Each row below holds a small network's activations on one input, seen along a few directions.
Each table varies a few parts of the input and shows all the possible inputs, shuffled.
Descriptions start from the smaller parts, as in this example, which fits no table here: values(2) and (point or line(11) or (line(6) and ring(8))).
Shared parts are said once, and a part with two or three values counts as separate values.
(in the rows, 128 means zero)

Table:
row 1: [107  99 128  69 121 108 116  88 149 134 121 110 150  66 159 157 241]
row 2: [133 211  70 169  73 126 120 173 132  54 162  93  55 138 127  96  70]
row 3: [220 132 162 149 118  65 216 139  24  46  94 228 192 124 213 131 114]
row 4: [104 114 156 160 185 126 150 129 130 177 154 158 158  82 134 202 212]
row 5: [108 117 133   6 160 133  64 118 174 134 119 100 120  83 122 131 193]
row 6: [ 95  91 149 196 203 155 156 141 111 221 173 131 154 141  83 198 135]
row 7: [133  48 148 210 108 170 115 126 155 140  88  61 124 168 105  78  72]
row 8: [123  76 154 202 160 177 144 148 135 228 142  74 177 184  99 152  84]
row 9: [187 121 113  60 129 111 202  44 104  21  37 177 196 100 182 138 157]
row 10: [110 165 108  30 124 112  47 143 145 156 153 155  64 155  99 104 124]
row 11: [128 137  99 193  84 137 119 134 171  75 107  94  77 131 100  51  57]
row 12: [ 88 225 116  92  70 116  86 152 107 151 187 155  70 166 115  97  79]
Describe the family of inputs behind these rows.
> values(2) or ring(10)
List by row number the other inputs of the same sort as row 8.
> row 1, row 2, row 4, row 5, row 6, row 7, row 10, row 11, row 12

Table:
row 13: [151 160 136  62  99  79 119 121 100  70 109 197 122 108 174 107 158]
row 14: [122 138  95 225 119 158 132 145 160 112 132  87  89 148  89 102  58]
row 15: [ 99 178 119 104  81 119  60 159 138 142 165 138  46 152 108  79  93]
row 16: [135 131 123  72 149 121 143  90 137  99 111 130 155  65 160 168 206]
row 17: [ 74 153 115 119 136 163  83 138 185 163 160  67  94 106  92 147 150]
row 18: [113  99 129 226  89 151 121 147 149 144 135  60 107 138 107  88  79]
row 19: [159  89 145 174 103 115 180 104 116  70  83 122 170  98 170 111 140]
row 20: [175 156 117 111 119 113 185 109  78  54  95 170 153 139 157 132 100]
row 21: [176 119 110 167 129 115 195 101 122  46  77 150 153 104 153 127 123]
row 22: [ 84 166  99 122 108 120  71 166 164 134 179  94  50 105 102 113 146]
row 23: [108  77 157 122 166 160  74 140 160 206 129  95 118 161  73 109  94]
row 24: [122 175 103 163 108 156 126 148 116 121 153 110  90 185  92 107  34]
row 25: [159  61 158  71 171 122 141 100 116 128  76 159 184 113 142 135 160]
row 26: [124 105 119  56 156 137 152  60 142 117  85 137 176 105 141 156 194]
row 27: [ 68 121 114 102 143 176  87 101 189 188 137  74 115 154  71 137 126]
row 28: [ 90 141 158 204 177 142 145 175  98 245 210 153 142 150  93 198 138]
row 29: [122 185 111 109  89 127  93 162 119 152 166 128  87 184 109  86  49]
row 30: [130 123 163 158 187 103 194 132  63 171 162 199 190 112 162 220 178]
row 31: [139 147 113  78 121  82 126 120 122  68 129 155 122  67 167 138 201]
row 32: [169  58 157 127 136 119 151 114 113 112  81 134 184 122 173 131 169]
row 33: [174 169 126  64 103  85 149 125  79  83 110 188 152 137 172 114 113]
row 34: [122  65 148 179 123 152  89 156 152 192 133  68 118 166 108 109 108]
Describe the family of inputs behind these rows.
> values(2) and (point or ring(10))
Changing only the values(2) part turns row 34 into row 32. The same change can be made to row 24. Which row results?
> row 20
